A small network was shown many inputs. Here are its activations along a few directions, one row for each input.
Each table varies a few parts of the input and shows all the possible inputs, shuffled.
Descriptions start from the smaller parts, as in this example, which fits no table here: one of 3 separate values, together with either a single point or one of 9 places around a ring or (one of 6 places along a line, together with one of 8 places around a ring).
Shared parts are said once, and a part with two or three values counts as separate values.
(in the rows, 128 means zero)

Other details of the inputs vary at random and push rows far along three fixed directions, the same in every table; ignore that.

Table:
R1: [157 134 116 115 131 144 101 124 125 123  98]
R2: [135 151 184 126 125 125 147 121 133 186 155]
R3: [ 90 101 106 148 129 118 141 140 150  83 140]
R4: [158 136 163 169 123 143 110 146 135 166 123]
R5: [152 135 187 164 128 122 103 136 164 177 129]
R6: [107  91  96 155 128 142 141 145 135  80 134]
R7: [157 145 133 170 107 113  97 134 150 141 122]
R8: [ 86 152 143  96 155 135 186  99 119 147 183]
R9: [ 92 146 142  76 138 123 186 105  97 138 172]
R10: [ 94 166 124  82 144 134 185 100 109 142 185]
R11: [192 168 129 101 110 155  71 143 103 143  42]
R12: [150 123 138 165 125 125 108 128 175 158 136]
R13: [121  99 161 171 122 121 156 130 172 143 170]
R14: [127 109  74 102 144 137 121 116 127  87 100]
R15: [106 141 106  76 133 115 134 114  68  99 104]
R16: [115 114  77 123 122 123 129 118 113  74 123]
R17: [121  74  89 105 131 130 123 122 111  82 102]
R18: [153 176 139  99 119 121  97 127  69 160  94]
R19: [113  99  86 138 126 132 127 148 113  76 119]
R20: [127 147 163 107 144 118 130 114 118 180 137]
R21: [109 109  75 136 127 125 134 135 152  64 126]
R22: [142 125 171 176 100 104 117 152 168 164 146]
R23: [156 139 164 103 129 121 122 124  98 191 124]
R24: [ 90 106 132 174 129 125 161 132 186 116 178]
R25: [130 147 143  56 144 134 142 107  68 148 122]
R26: [110  78  82 132 147 141 129 128 117  84 118]
R27: [102 121 110 152 133 127 161 126 186 102 163]
R28: [ 71 157 142  85 157 125 194 107 114 142 183]
R29: [158 157 117  83 138 145 104 119 103 131  84]
R30: [ 99 147 140  82 134 109 178 117  89 145 172]
R31: [132 186 141  71 128 128 122 128  63 163 119]
R32: [142 105 109 131 128 139  94 134 122 119  92]
R33: [160 156 146 161 104 120 100 148 156 158 131]
R34: [ 89 163 132 103 148 125 193 101 137 145 200]
R35: [ 82 136 139  94 169 119 176  97 123 158 178]
R36: [133 114 127 188 119 112 114 142 144 126 133]
R37: [139 120 127 146 132 138 118 122 155 131 138]
R38: [124 104  81 143 112 132 117 141 140  73 121]
R39: [151 108 102 123  99 117  92 141  93  89  67]
R40: [134 111 118 133 143 146 117 132 110 116 114]
R41: [120  97  75 122 126 153 130 122 130  62 109]
R42: [140 123 171 176 133 125 109 137 177 161 135]
R43: [173 188 153  55 110 116 105 125  23 177  80]
R44: [134 118 123 124 111 137 104 149 120  98  81]
R45: [101 101 111 118 137 138 145 122 133  81 120]
R46: [114 110  87 121 136 145 147 115 144  79 128]
R47: [153 114  90 107 124 145  92 125 106 111  84]
R48: [143 132 167 174 104 111  99 160 163 156 121]
R49: [149 120 172 169 100 121 124 151 157 162 138]
R50: [124 125 148 181 120 103 114 139 159 136 134]
R51: [103  81 139 152 143 119 165 116 165 118 177]
R52: [157 154 142 171 113 109  99 135 160 152 126]
R53: [147 141 167 156 121 138 107 142 150 161 110]
R54: [146 114 117 123 130 147  92 133 116 108  87]
Description of these inputs: one of 6 places along a line, together with either a single point or one of 8 places along a line.
Changing only the place on the line of 6 turns R11 into R27. The same change can be made to R46. Which row results?
Answer: R34
List by row number the other rows that have the place on the line of 6 in common with R40.
Answer: R1, R5, R25, R29, R37, R42, R51, R54
Which other rows does R47 become when the place on the line of 8 takes its other values? List them by row number.
Answer: R12, R14, R17, R20, R23, R32, R35

Table:
R55: [ 75 140 120 142 145 108 187 111 185 122 196]
R56: [153 203 174 102 119 124 117 137  81 206 144]
R57: [121 186 122  12 178 163 164  73  72 152 148]
R58: [ 52 115 146 139 137 104 195 122 163 105 205]
R59: [134  89 101 155 133 145  98 126 173  89 101]
R60: [125  89 196 206 113  80 146 131 207 179 182]
R61: [143 167  78  49 123 137 113 126  19 101  86]
R62: [116 130  56  75 140 167 147 115 120  52 108]
R63: [122 121  77 125 123 144 129 134 149  72  96]
R64: [164 187 176 122 135 109 108 109  96 226 136]
R65: [120  48 102 148 139 161 138 151 132  66 104]
R66: [ 92  87  91 101 120 169 157 138  92  49 103]
R67: [138 139 191 128 125 108 113 137 125 197 125]
R68: [174  69 116 225 105 121  60 155 179 118 100]
R69: [ 59 114 146 134 130  90 211 110 149 103 211]
R70: [202 142 131 192  83 115  45 173 139 139  63]
R71: [149 170 170 124 142 121 109 110 135 194 127]
R72: [165 110 111 122 114 140  66 147  89 132  69]
Changing only one part turns R59 into R63. The same change can be made to R72. Which row results?
Answer: R56
What is each input in this table made of?
Answer: one of 2 separate values, together with either a single point or one of 8 places along a line
